These are the activations of a small neural network, seen along a few directions. Each row is one input.
In each table, some parts of the input vary, and every possible input appears once, in random order.
A made-up example of a description, with smaller parts first: line(4) and (point or line(9) or (values(3) and ring(5))).
Shared parts are said once, and a part with two or three values counts as separate values.

Other details of the inputs shift rows strongly along two fixed directions, in all tables alike. That doesn't count.

A family of inputs:
row 1: [ -7  11   0 -24 -14  13  17  24   3  -4  10   1  -5  -2]
row 2: [ 17  17  -9  29 -11   4 -17  12   4  -3 -27   6 -10  14]
row 3: [ 10  10  -5  33   8   3 -18 -14 -28 -30 -13   2  -4   1]
row 4: [ 10  -2  -7  31 -10   1 -19 -16 -21 -20 -16  16 -23  -3]
row 5: [-24  17   2 -13   0  -1 -19   7 -14   0  22 -13  10 -23]
row 6: [ 47 -32 -41  34   8  17  -2 -30  20 -12   2  -4 -10  18]
row 7: [ 28 -38  41 -43   7 -11  14  -6  23  20  26 -12  10  26]
row 8: [  4   7  -9  32  -4  12 -34 -12 -13 -16   7   0  -6   5]
row 9: [-11   2  -3  -9   7   7  -6   6 -29 -18   7  -7  -1 -22]
row 10: [ 45 -30 -36  34  -6   0   1 -37  29   1  -7   6 -16  12]
row 11: [-27  20   0 -17   7  -7 -21   7 -14   2  14 -13  13 -14]
row 12: [  3  18  -4  32   7   3 -34 -22 -10 -12  -6   1   7   8]
row 13: [-10 -32   1  -8  16  -1  33   6  30  25  18  -5  15  11]
row 14: [  4   0  57 -32   2 -14 -23  29 -14  11  16   1  19   6]
row 15: [ 17  14 -15  32  -6  -7 -17  -9  -7 -21  -8  25  -3   9]
row 16: [-23   5   2  -6  -9  -5 -15   4 -11   0  19  12   2 -12]
row 17: [ 31  -6  36   5  -8 -22 -47 -17 -18  -5   4  13  10  17]
row 18: [  5   7  -4  35 -18  -5 -33 -21  -2  -3  -4   9 -13   1]
row 19: [ 14  20 -12  24  -2  -6 -22 -12  -6 -15 -17  23   0   3]
row 20: [ 12  20 -16  20   5   3 -18   1 -16 -27   2   7   7   2]
row 21: [-25  16  15 -17   1  -5   2  29 -18   8 -17  -4  -2 -15]
row 22: [ 11  19  -3  20 -16   8 -13  21   0  -4 -14   6 -10  -1]
row 23: [-16  23   7 -11   1   0   8  40  -9  -3   4  12  14  -6]
row 24: [  1 -33 -13 -23  33  -2  30 -22   7   7   6 -17  18 -13]
row 25: [-17   9   5  -5   4 -15   2   2 -26 -11  -1  14   3 -16]
row 26: [-23  28  23 -24  -1   2  15  14 -19  -1 -13   0  -2  -9]
row 27: [-15  31  10 -22 -10   4  15  30  -7 -10   6   8   6   0]
row 28: [  5 -24 -10 -20  19   2  37   9  32  21   1  -1  19   3]
row 29: [ 28 -48  22 -36  19 -14  -2 -19   6  12  33 -20  34   9]
row 30: [-15  34  11 -26  -7   4  11  23  -4  -5  -4   6   9  -4]
row 31: [-24  19  20 -13   9  -1   7  25 -20   5 -15   4   6 -15]
row 32: [ 28 -32 -10  38 -13  19  10 -30  36   3  -4  -5 -24  37]
row 33: [-19   6  -2  -5  13  -2  -6   0 -10  -4  24  -4  20  -6]
row 34: [ -9 -21   6 -22   9   3  35 -11  36  23  11 -11  10  13]
row 35: [  3  14  -7  15   5  -2 -24 -11 -25 -17 -19  -9 -10  -7]
row 36: [ -2 -26  -2 -31   5   0  44  -8  21  21  -7 -21  -7   3]
row 37: [-13  18  16 -14 -17   7  10  12 -13  -2  -9  -9 -19 -13]
row 38: [-11 -30  -8 -19  18 -14  20 -23  25  25  18   1  21  -2]
row 39: [  9 -23 -25 -26  29   0  25 -11  20   6  16 -11  25  -6]
row 40: [ 47 -20 -22  31 -18  17  16 -26  38   1 -16  -6 -24  27]
row 41: [-13  -2   1 -17  -3 -12   3  -2 -15   1   1   0  -6 -29]
row 42: [  7 -33 -16 -19   7  10  36  18  28  17  15  -3   6   0]
row 43: [  1  11   5  37 -11   2 -27   2   7   5 -22   1 -11  18]
row 44: [  9  11 -15  14 -12   0 -19   3 -11 -17   0  21 -10  -3]
row 45: [  2  11  10  24 -12   6 -11  11 -14  -4 -24   0 -20  -7]
row 46: [ -3  20 -16 -16   8  -3 -12  10 -11  -7   5  -8   9 -13]
row 47: [ -2  18  12  37  -3   5 -23   2   2   2 -19  10  -1  16]
row 48: [-32  27  20 -23 -15  -3  -3  19   1   7   2  -8  -1  -1]
row 49: [  2  10  -3  40  -7  -8 -26 -20  -8 -10  -2  21  -2  13]
row 50: [ -1 -27   1 -23  10   4  54  -5  15  13   5 -10  -1   8]
row 51: [ 28 -25  -7  43  -5  11  15 -34  36   3  -7  -1 -15  44]
row 52: [  1  10 -16 -17   4   3  -3   9  -5  -5  17 -10   7 -21]
row 53: [ -8  15  -2  19 -10 -14 -33 -13  -6   1  -7   8  -4   3]
row 54: [-14  11  13 -13 -14  12  12  16 -18  -8  -4  -2 -18  -6]
row 55: [ 29 -36 -11  47  -6  11   1 -24  40  17 -11  -8 -17  25]
row 56: [-16   3  11  -3  -3   8   4  27 -19  -3  -7   3 -10 -12]
row 57: [ -3 -34  -9 -24  24 -14  33 -23  11  16   1   0  11 -13]
row 58: [-21  11  16 -16 -18   4   7  11  10   9  11 -11  -6  -5]
row 59: [ -8  18 -12 -17  -4 -15 -10   9  -6  -1   0   9   4 -13]
row 60: [  6  11  -5  19  -1   5 -22 -11 -25 -20 -10  -9 -13 -17]
row 61: [-17   3  13  -7   9  -2  19  24 -14   3  -5   4   4  -7]
row 62: [ -4 -36 -14 -28  16 -18  28 -19  13  19   0  -9   2 -13]
row 63: [-23  -2  11  -6  -4   7   1  26   3  11  14   1   2  -3]
row 64: [ -8  20   0 -28 -12   2  14  20   7   3  -4  -6   0   0]
Each input here is: line(4) and (point or (values(3) and ring(5))).
Q: Changing only the line(4) part turns row 50 into row 3. The same change can be made to row 32. Which row results?
A: row 8
Q: Changing only the line(4) part turns row 34 into row 12. The same change can be made to row 26. Which row results?
A: row 24
Q: Change only the values(3) part in row 59. List by row number the other rows that result.
A: row 53, row 62
Q: Change only the line(4) part in row 19. List by row number the other rows that result.
A: row 28, row 30, row 39
Q: Change only the ring(5) part in row 30. List by row number the other rows that result.
A: row 1, row 27, row 40, row 64

A family of inputs:
row 65: [-20   7  -3 -18   8  -3   6   9 -16  -3   4  -3   6 -20]
row 66: [ 26 -24   4  25  -2   1   1 -28   8   4 -20  -3 -16  18]
row 67: [ 32 -38 -31   7  14   4  12 -28  21   0  10  -8   2   6]
row 68: [ 33  -2 -22  45   1   3 -19 -26  -3 -18 -21  10 -11  14]
row 69: [-12 -33  -5 -15   9  -6  26 -14  27  26  11  -9   5  -1]
row 70: [-11  35  28   8 -10  -2 -31  14 -35 -16 -12   7  -5  -4]
row 71: [ -1 -12  -6  -4   8  -6   1  -7  13  10  13   1  13   2]
row 72: [  3  -9  10 -20  -6   8  31  18  17  11  -1  -6  -5   8]
row 73: [ -3  37   5  22 -14  -1 -47   7 -22 -19   4  13   2   0]
row 74: [-31 -13  -2 -46  13  -8  34   9  -2  15  14 -11   9 -29]
row 75: [-18  49  31 -10  -9  -8 -36  29 -44 -18  -3  13   7 -13]
row 76: [-45  10   9 -56  -1   1  37  46  15  24  24  -6  16 -18]
row 77: [ 34 -41  -8  -4  11   1  11 -24  24   6  12 -10   6  16]
row 78: [-16  26   9  19  -7  -1 -29   4 -15  -7  -4   7  -2  -2]
row 79: [ 29   8 -20  49 -16  20   2  -9  11 -14 -32   7 -29  23]
Q: What do these inputs look like to the network?
A: values(3) and (point or line(4))
Q: Changing only the values(3) part turns row 72 into row 76. The same change can be made to row 75. Which row results?
A: row 71
Q: Which other rows agree with row 68 in the values(3) part? List them by row number.
A: row 65, row 67, row 74, row 79
Q: Change only the values(3) part in row 65. List by row number the other rows that result.
A: row 70, row 78

A family of inputs:
row 80: [ 13   9 -11  35 -13  14  -2  -6  11  -6 -23   4 -20  17]
row 81: [ 15 -13  -4  23  -1   0 -12 -21   5  -1  -4   1  -7  11]
row 82: [-22  36  26 -17 -16   2  -3  34 -21  -5  -6   3  -6 -10]
row 83: [-10   1   5 -17   4  -2  -3  10  -5   1  15  -4  10  -7]
row 84: [ 24  -4 -12  34   2   3 -12 -21  -4 -14 -16   5 -10  12]
row 85: [ -8   3   1 -11   2  -6  -2   2 -10  -1   4  -2   3 -12]
row 86: [ 12 -13 -17  20  -6  12  17  -6  26   6  -9  -1 -14  15]
row 87: [ 18 -18  -8  17   8   1  -3 -18  11   0   0  -2   2  15]
row 88: [ 28 -13 -11  29   0   0 -13 -23  13  -3  -4   7  -2  17]
row 89: [  8  18   5  33  -9   0 -33 -13 -15 -13 -15   8 -10   8]
row 90: [-12   6   3 -15   4  -6  -2   3 -11   0   3  -2   5 -14]
row 91: [ -4 -15   8 -22   2   2  32  10  16  15   0  -6   0   4]
row 92: [ 11 -14  -8  -3   3  -3   2 -10  12   4  10  -1   6   4]
row 93: [ 18  -3 -11  22  -1   4 -10 -15  -5 -11  -9   3  -9   6]
row 94: [ -5 -17   0 -23  10  -3  14   2   8   9  20 -10  13  -6]
row 95: [  7 -13   5  -3  -5   7  20   4  15   9  -6  -4 -10  11]
row 96: [ -8 -13  10 -27   2   2  32  14  14  16   3  -6   2  -2]
row 97: [ -9  24   7   6  -3  -6 -22   5 -24 -11  -8   7  -1  -8]
row 98: [-13  -1   7 -12   6  -8  -2   1  -5   5   9  -1  10  -7]
row 99: [ 23  -6 -10  34  -3   2 -18 -22  -1  -9 -15   4 -13  11]
row 100: [ -9   2   0 -17   8  -3   5   7 -11  -3   7   0   8 -15]
row 101: [ 26  -6  -9  27  -2   1 -16 -21   8  -5  -7   4  -4  16]
row 102: [-21  36  14 -14  -5  -9 -25  22 -26 -10   8  10  12 -13]
row 103: [ -9 -41  -4 -35  20  -8  34  -8  23  25  25 -12  18  -8]
row 104: [-11 -36  -3 -40  17  -8  32  -6  20  23  26 -14  17 -11]
row 105: [ -4 -27   4 -35   7   3  45   6  27  23   6 -13   3   1]
row 106: [ 19  -9 -12  19   3   4  -4 -20   0  -9 -10   0  -7   6]
row 107: [-15  28   1   7 -11   6  -1  20  -6  -5 -11   6  -7  -1]
row 108: [-26  32  14 -15  -2  -9 -18  22 -31  -8   2   7   7 -23]
row 109: [-27  39  20 -17  -4  -4 -24  27 -32 -11   8   3  10 -18]
row 110: [-13  12  -2   0  -7   7  11  17   6   3  -4   3  -4  -3]
row 111: [ 17 -10 -17  28  -9  13  13 -11  24   2 -14  -1 -17  17]
row 112: [  3 -30  -9 -26  11  -6  19  -6  22  15  23  -7  15  -1]
row 113: [-27  38  21 -15  -3  -5 -25  29 -32 -11   9   6  12 -19]
row 114: [ 13  19  -4  31  -8   3 -26  -9 -20 -23 -16   7 -13   2]
Q: Changing only one part turns row 113 into row 87. The same change can be made to row 96. Which row results?
A: row 91
Q: What do these inputs look like to the network?
A: ring(5) and (values(2) or line(5))
Q: Change only the ring(5) part in row 88. List by row number the other rows that result.
A: row 92, row 101, row 102, row 112
Q: Change only the line(5) part in row 101. List by row number the other rows that result.
A: row 89, row 90, row 106, row 109
